Each row below holds a small network's activations on one input, seen along a few directions.
Each table varies a few parts of the input and shows all the possible inputs, shuffled.
A made-up example of a description, with smaller parts first: one of 4 places along a line, together with either a single point or one of 9 places along a line or (one of 2 separate values, together with one of 8 places around a ring).
Shared parts are said once, and a part with two or three values counts as separate values.

A family of inputs:
R1: [ 50   9 -24   5 -10 -30  -8 -12 -13 -29  15 -34   9]
R2: [ 20  -9   0 -11   2  32  -9 -66  14   7  12 -42  24]
R3: [ 13 -15 -13 -41   4   0 -29 -65   0 -12   7 -39  24]
R4: [-18   0 -11 -58  -3  24 -66   1  56 -15   6  -6  37]
R5: [ 20 -50   6 -40  -9 -15 -20 -49   9  51  12   3  -4]
R6: [ 51 -14  -7  26 -34  24   0   8 -39 -14  24 -29 -13]
R7: [-21  14  13 -79   5  23 -45  -7  29 -27   4 -16  40]
R8: [-72  33  -2  41   8 -39  27  56   2 -24 -26  28  30]
R9: [ 30  14  -1  33   3 -42  34  -5 -15  29 -29  74 -32]
R10: [-46  48  28  32  15 -38  22  35 -20 -34 -28  14  13]
R11: [-14 -11  30 -58 -30  70 -44   6   1  -4  12 -14  14]
R12: [  4  -7  -5  49   5   9  43  28 -35   1 -30 -26 -60]
R13: [ 25 -20 -11 -37   9   6 -30 -64   0  65  -4  30   8]
R14: [  1 -20  51 -88  -4  12 -47  -7  43  28  17  34   9]
R15: [-11 -42 -41 -19  28   8 -28 -48  29 -11  23 -27  13]
R16: [ 45 -17 -26  12 -14  29   5  24 -30  15  15 -55 -41]
R17: [ 17   8  23 -78  10  22 -64 -16  30  48   0  65   9]
R18: [ 68  -5 -22  -4  -2 -16  -5  -6 -20  36   4  40 -10]
R19: [-11 -31 -46 -23 -12   0 -31 -50  27   8  12 -33  35]
R20: [-15   1 -35  50  19 -39  35   7   4 -35   5  12 -29]
R21: [ 34  -4 -57  24 -24 -26 -14  -6   9  -8  20 -34  16]
R22: [-33  -4 -14 -63  14  24 -54   1  55 -18  46   7  17]
R23: [-37  16  55  21   7 -45  30  47  -7  20 -24  61 -12]
R24: [-60  19  32  31  33  20  37  70 -35   4 -34   2 -24]
R25: [-42  52  51  59  22  -4  39  28   3 -21 -27  15  18]
R26: [ -9 -35 -13 -27   2  56 -18 -30 -18  38   7 -58 -20]
R27: [ 65 -22  11   5 -11 -41  -5  -8   5  28  23  13 -22]
R28: [ 35 -10 -54  21   4 -21 -13  -4  12 -19  50 -22 -11]
R29: [ -9  17  29 -61  -4  59 -25 -11  42 -10  18 -20  37]
R30: [-18  -7  13 -73   0  73 -44  28   7  21  13 -26 -13]
R31: [-10   0 -41  48 -10 -45  39  13   2 -27 -17   0   4]
R32: [-50  20  44  56   0  17  27  52 -42 -22 -35  16  -2]
R33: [ -2  -3   2  60 -24   4  46  13 -46 -21 -22  -8 -25]
R34: [ 21  -6  19  27 -11 -61  47   6  -7  21 -20  41 -43]
R35: [-69  23  -3  42  39 -31  26  53   9 -33  -3  37   7]
R36: [ -4  20 -10  33  -3 -47  56  -1 -21 -38 -23  -7  -5]
R37: [-27  45  31  22  13 -31  25  38 -25  37 -29  96 -10]
R38: [ 12  30   3  65  -5 -10  53  -7   3 -20 -24 -16  -8]
R39: [  6 -44   0 -24 -20  57 -16 -40 -23  -2   6 -37  13]
R40: [ 60   8  -6  22 -17   9  21  -9   4 -15  24 -38   9]
Changing only one part turns R24 into R26. The same change can be made to R35. Which row results?
> R15
Changing only one part turns R34 into R5. The same change can be made to R9. Which row results?
> R13
Describe the family of inputs behind these rows.
> one of 5 places along a line, together with either one of 2 separate values or one of 6 places along a line
Which other rows agree with R29 in the place on the line of 5? List them by row number.
> R4, R7, R11, R14, R17, R22, R30
Which other rows agree with R27 in the place on the line of 5? List them by row number.
> R1, R6, R16, R18, R21, R28, R40

A family of inputs:
R41: [ 86 -32 -58  -1 -14  14   1 -49   3 -13  38 -60  -6]
R42: [-39  20  22  81  18 -73  72  53 -32 -10 -34  49 -28]
R43: [ 49 -44 -59  12 -20  28   6 -67  -2 -10  25 -86   5]
R44: [-32  18  42 -83   7  46 -70  17  42   3  14  11  21]
R45: [-28  27  24  79   4 -34  64  66 -47  -8 -42  37 -36]
R46: [-22  37  18  69  17 -31  69  71 -22 -26 -30  31 -20]
R47: [ 78 -51 -58   0  -9 -18   7 -73  -6   1  31 -37  -8]
R48: [-37  10  16 -87   9  28 -70   6  41   8  13  22  43]
R49: [ 86 -37 -49   4 -27  15  -8 -58 -21   3  26 -53 -16]
R50: [-61  38  17  96  15 -34  68  49 -41 -25 -44   2 -11]
R51: [-63   8  33 -84   4  66 -61   0  34   4  -2 -12  37]
R52: [-37   1  35 -87  21  23 -72  -7  37  22   3  40  31]
R53: [-41  42  14  83   6 -67  71  68 -17 -34 -30  42 -17]
R54: [-39  11  31 -89   5  58 -79  12  25  33   5  21  17]
R55: [-28  12  55 -84  -2  34 -65  -6  29  33   0  33  21]
R56: [ 85 -51 -44   1 -25   6  -1 -75  -4  24  31 -42  -6]
R57: [ 73 -42 -65   2 -19  -9   1 -54  12 -17  35 -47   3]
R58: [-31  32  26  86  10 -54  68  47 -34  11 -37  48 -27]
Changing only one part turns R55 into R58. The same change can be made to R44. Which row results?
> R46
Describe the family of inputs behind these rows.
> one of 3 separate values, together with either a single point or one of 5 places around a ring
Change only the choice among 3 separate values in R51. List by row number the other rows that result.
> R43, R50
Which other rows agree with R56 in the choice among 3 separate values? List them by row number.
> R41, R43, R47, R49, R57
